A small network was shown many inputs. Here are its activations along a few directions, one row for each input.
Each table varies a few parts of the input and shows all the possible inputs, shuffled.
A made-up example of a description, with smaller parts first: one of 6 places along a line, together with either a single point or one of 9 places around a ring or (one of 3 separate values, together with one of 8 places around a ring).
Shared parts are said once, and a part with two or three values counts as separate values.

Other details of the inputs vary at random and push rows far along two fixed directions, the same in every table; ignore that.

Table:
row 1: [-55 -19  11  36  14 -40  16 -36  -6 -41  29 -26   1]
row 2: [-50   3  23  32   5 -45  14 -26  -9 -43  26 -20  -3]
row 3: [ 10 -13  16  11  -5 -15   5  -6 -22  -3  37  20  33]
row 4: [-20  10  30 -20 -14 -41 -25   6  27  -4 -31 -26  30]
row 5: [-30  17  -4 -12  11  -8 -15  14  51 -13 -64 -58 -10]
row 6: [  -8   -5  -27  -28   12   12  -50   17   88   29 -102  -57    1]
row 7: [-38   7  -5  -3 -19 -37 -19  -1  29   0 -37 -30  20]
row 8: [-28  22   3 -19 -17 -21 -15  25  51   2 -60 -45  -3]
row 9: [ 31 -33 -17  21  18  35  17   0   9  10  31  23 -24]
row 10: [  27   -6   58  -40  -11   30 -111  -91   27  -19  -46  -53   27]
row 11: [ 40   0  -2 -20   6  24  28  25 -12   5  27  16 -22]
row 12: [  1 -12   4   0   0 -16  13  -8 -24  -9  35  10  17]
row 13: [-26  -3  13  -3  10 -15 -29   6  60   6 -50 -49  -9]
row 14: [-30 -28  22  27  20  -7  -2 -31  35  -3 -15 -28   7]
row 15: [-56 -19  13  38  17 -39  12 -33 -10 -36  31 -29   2]
row 16: [-42   8  11  32 -27 -54   6 -20 -18 -28  22   3  38]
row 17: [ 29  18 -31   3  17  32  11  18 -21   4  16  19 -26]
row 18: [-10 -28  11  34  21   8  28 -36   0 -15  29   6  -8]
row 19: [-43   9  13  34 -24 -52   2 -18 -22 -23  23   0  40]
row 20: [  6   9  23 -10 -12 -17  17   6 -39 -14  23   6   1]
row 21: [ 25 -12 -14   6  -9  13   7   6 -29  17  39  56  15]
row 22: [-50  -5  30  22 -11 -45   4 -41 -24 -20  16  14  48]
row 23: [ 33  23 -27  -6 -16  16  16  25 -17  15  18  35 -20]
row 24: [ 27  -6  -7   4  17  34  24  16 -17   7  19   5 -53]
row 25: [-21  26  -9  26   7 -20  24 -13 -45 -41  39  10  -4]
row 26: [ 26   2 -37   0  -4  22  13  17 -18  22  23  26 -14]
row 27: [-35  14  44   2 -15 -51   7  -6 -43 -34  19 -18  23]
row 28: [ -7 -19  30 -18  -4 -15 -27 -12  56  16 -54 -27  42]
row 29: [ 45 -16 -40 -34   2  46 -16  32  18  53 -17  33 -11]
row 30: [-33   9  12 -29 -14 -22 -25  19  47   6 -60 -29   8]
row 31: [ 34 -20  10   6  10  20  25 -13 -31  10  46  38  15]
row 32: [103 -16  21 -47   5 102 -90 -60  -3  17  -2   0 -13]
row 33: [-17  19 -10  16  20   2  27   5 -26 -32  21 -14 -21]
row 34: [ 11  -7   1  -5  10  19   7  14  16   5 -18 -18 -44]
row 35: [ 30  11 -19 -19 -12  16   7  20 -20  17  18  51 -10]
row 36: [ 32  23 -19 -11 -19  20  22  29 -30  12   9  25 -32]
row 37: [ -8  28  -6  10 -19 -20  12  11 -30  -8  25  16   1]
row 38: [-12  24  -5  13   8  -3  18   3 -43 -22  12  -7 -18]
row 39: [-64   0  28  38  14 -47  37 -28 -16 -62  38 -33 -16]
row 40: [ 46  -6 -26  -5  -5  42  13   8  13  38  -7  34  -9]
row 41: [-29 -10  34  19 -14 -54   1 -25 -18 -29  31   1  52]
row 42: [-28  15  13 -26 -19 -28 -45  16  39  20 -58 -15  25]
row 43: [ 31  -8 -25  15  27  45  19 -10 -11  11  13  23 -10]
row 44: [-18  -6   8  23  23   1  33  -2  -9 -26  33 -18 -37]
row 45: [ 30  19 -26  -5  10  33  22  19 -30  -3   4  12 -40]
row 46: [ 16  13  -4 -10 -12  10  19  17 -57   5  31  43 -16]
row 47: [-41   4  -9   7  12 -21 -24  -9  26  -8 -40 -47  15]
row 48: [-57   9  27  44 -15 -56  24 -44 -40 -37  36   4  41]
row 49: [ 31 -32 -15  24  21  35  13   2   5  16  33  20 -22]
row 50: [   1   -8  -17  -19    5   11  -55   16   94   32 -100  -45   16]
row 51: [ 80 -10 -21 -60  14  74 -17  66  60  68 -50  -5 -35]
row 52: [ 32  -8 -27  13  23  43  23 -13  -7   6  11  26 -12]
row 53: [ -7 -11   7   8  -7  -8  14 -27 -19  -3  20  39  25]
row 54: [ -5   0 -13  30  12  -4   9 -12 -21 -16  24   8  12]
row 55: [-31  -8  -2 -25 -14 -26 -39   3  46  16 -58 -19  27]
row 56: [-35  29  16 -10 -27 -35 -18  17   9  -1 -48 -36   6]
row 57: [ 44   4  -2 -17   0  20   7  25 -21  18  29  30  -4]
row 58: [ 29  11 -12 -24 -15  20  13  24 -33  14   9  41 -21]
row 59: [-30  22   5 -16 -14 -18 -19  28  47   8 -58 -47  -1]
row 60: [ 61 -22 -25 -34  11  46 -11  32  21  51  -9  15  -8]
row 61: [ 22   7 -15 -17   1  25  19  26 -19  14  20  32 -23]
row 62: [ 33 -14 -21  -5 -11  21   4   9 -12  24  23  57  10]
Each input here is: one of 2 separate values, together with either a single point or (one of 5 places along a line, together with one of 6 places along a line).
Question: Changing only the choice among 2 separate values turns row 9 into row 49. The same change can be made to row 12. Which row results?
Answer: row 60
Question: Changing only the choice among 2 separate values turns row 17 into row 25. The same change can be made to row 26. Which row results?
Answer: row 7
Question: Which other rows does row 18 become when the place on the line of 6 takes its other values? List them by row number.
Answer: row 1, row 2, row 9, row 34, row 39
Question: Which other rows does row 13 become when the place on the line of 6 takes its other values? List them by row number.
Answer: row 14, row 15, row 24, row 44, row 49
Question: Which other rows does row 3 become when the choice among 2 separate values takes its other values? List them by row number.
Answer: row 41

Table:
row 63: [-31  -3  20 -22 -11 -24 -61  -2  79  18 -94 -58  34]
row 64: [ -1  -6   8  20  10  -1  17 -25 -38 -26  48  10  -1]
row 65: [-39   7  23  37  -6 -44  28 -43 -67 -53  70  18  26]
row 66: [-48   6  27   2 -16 -49 -25 -19  10 -17 -24 -27  37]
row 67: [-83  25   3  21  -6 -69  24  24  11 -28 -25 -41   3]
row 68: [ 22  12 -48  12  12  23  67  56 -29  10  40  37 -53]
row 69: [  87  -15  -39  -75    2   86  -63   63  110  100 -115   -7  -25]
row 70: [ 43  -2 -14   2   6  36  18  -6 -39   1  47  38 -21]
row 71: [ 50  -4 -16   0   8  43  16  -1 -35   7  44  39 -22]
row 72: [-51   3  34  37   2 -48  17 -50 -49 -59  50 -10  22]
row 73: [-42  -9  27   0   0 -28 -40 -22  54  -7 -58 -57  22]
row 74: [ 90 -22 -40 -14  23  91  17  18  -4  40  27  46 -50]
row 75: [-41   6  29 -15 -21 -45 -39  -3  39   1 -56 -39  39]
row 76: [ 45   1 -15  -6  -4  29  24  12 -42  12  46  52 -11]
Question: Changing only one part turns row 75 into row 76. The same change can be made to row 63. Which row results?
Answer: row 65
Question: Describe the family of inputs behind these rows.
Answer: one of 2 separate values, together with either a single point or one of 6 places along a line
Question: Which other rows does row 68 become when the choice among 2 separate values takes its other values? List them by row number.
Answer: row 67

Table:
row 77: [ 29 -32  -8  -7  22  35  14  17  29  26  -2  13 -29]
row 78: [102 -22 -39 -21   1  78  15  39   3  67  21  69 -22]
row 79: [ 18  28 -49  28   8  16 100  42 -92 -17  93  60 -65]
row 80: [ 18   0  18 -36 -18  -3 -41  28  59  37 -62 -20  12]
row 81: [ 66  -7 -40  12   7  41  49   3 -78   3 100  83  -2]
row 82: [ 24  -9 -15 -39  -1  25 -69  14  77  54 -95 -32  28]
row 83: [-66  -4  24  34  17 -50 -13 -39   0 -45  -5 -53  30]
row 84: [-79  45   5  27 -22 -79  44  11 -61 -45  35   7   8]
row 85: [-42  11  26  -5   2 -40 -15  -6  19 -29 -24 -55  22]
row 86: [ -6 -19   9  10  10  -1   0   7  42  11 -19 -24  -1]
row 87: [ -23   -7   17  -40   -6   -5  -90    8  110   24 -122  -93    5]
row 88: [ -5  -8  -2   0  -8  -6 -33 -26   5   5  -2   4  24]
row 89: [ 59 -14  -9   0  16  50  65  14 -71   3  94  66 -51]
row 90: [-11 -15  18   6 -11 -21  18 -16 -27  -3  35  34  25]
row 91: [-23  12 -41   4  13   1  20  55  54  24 -54 -23 -33]
row 92: [-38  -4  41 -12 -11 -42 -31   5  58  -3 -64 -68  16]
row 93: [ 95 -23 -57 -23  37  96   9  47  37  54  -5  26 -45]
row 94: [-32  -2  45 -39 -23 -36 -48  10  59  18 -78 -40  32]
row 95: [ 17   2   2 -30 -14  16 -55   4  33  22 -40 -16   4]
row 96: [-94   5  47  61   2 -65  10 -82 -27 -77  22 -32  28]
row 97: [-35  11  26   3   6 -29 -20 -19  -1 -30 -19 -50  15]
row 98: [-28 -10   3  35  14 -12   4 -40 -13 -35  38 -13  -3]
row 99: [ 18  12   1 -36  -6   1 -37  22  35  21 -46 -17  19]
row 100: [-84  26  60  31 -29 -77  -8 -75 -49 -71  20 -16  46]
row 101: [ 80   2 -90 -23   0  74  39  82   2  69  -4  72 -52]
row 102: [ -14   20   18   29   -5  -31   24  -35 -102  -56   88   30   22]
row 103: [ 94 -14 -42 -22   1  98  -2   0   2  57   0  67 -28]
row 104: [ -42   15   33   52   -2  -33   51  -73 -106  -83   97   21   -5]
Question: Describe the family of inputs behind these rows.
Answer: one of 4 places along a line, together with either a single point or one of 6 places along a line
Question: Changing only the place on the line of 4 turns row 91 into row 84. The same change can be made to row 77. Which row results?
Answer: row 94
Question: List by row number the other rows that have the place on the line of 4 in common with row 92.
Answer: row 79, row 85, row 87, row 89, row 97, row 104
Question: Start at row 83 and move only the place on the line of 4, one step at a time. The first step leads to row 97. Which rows follow, in order?
Answer: row 102, row 82
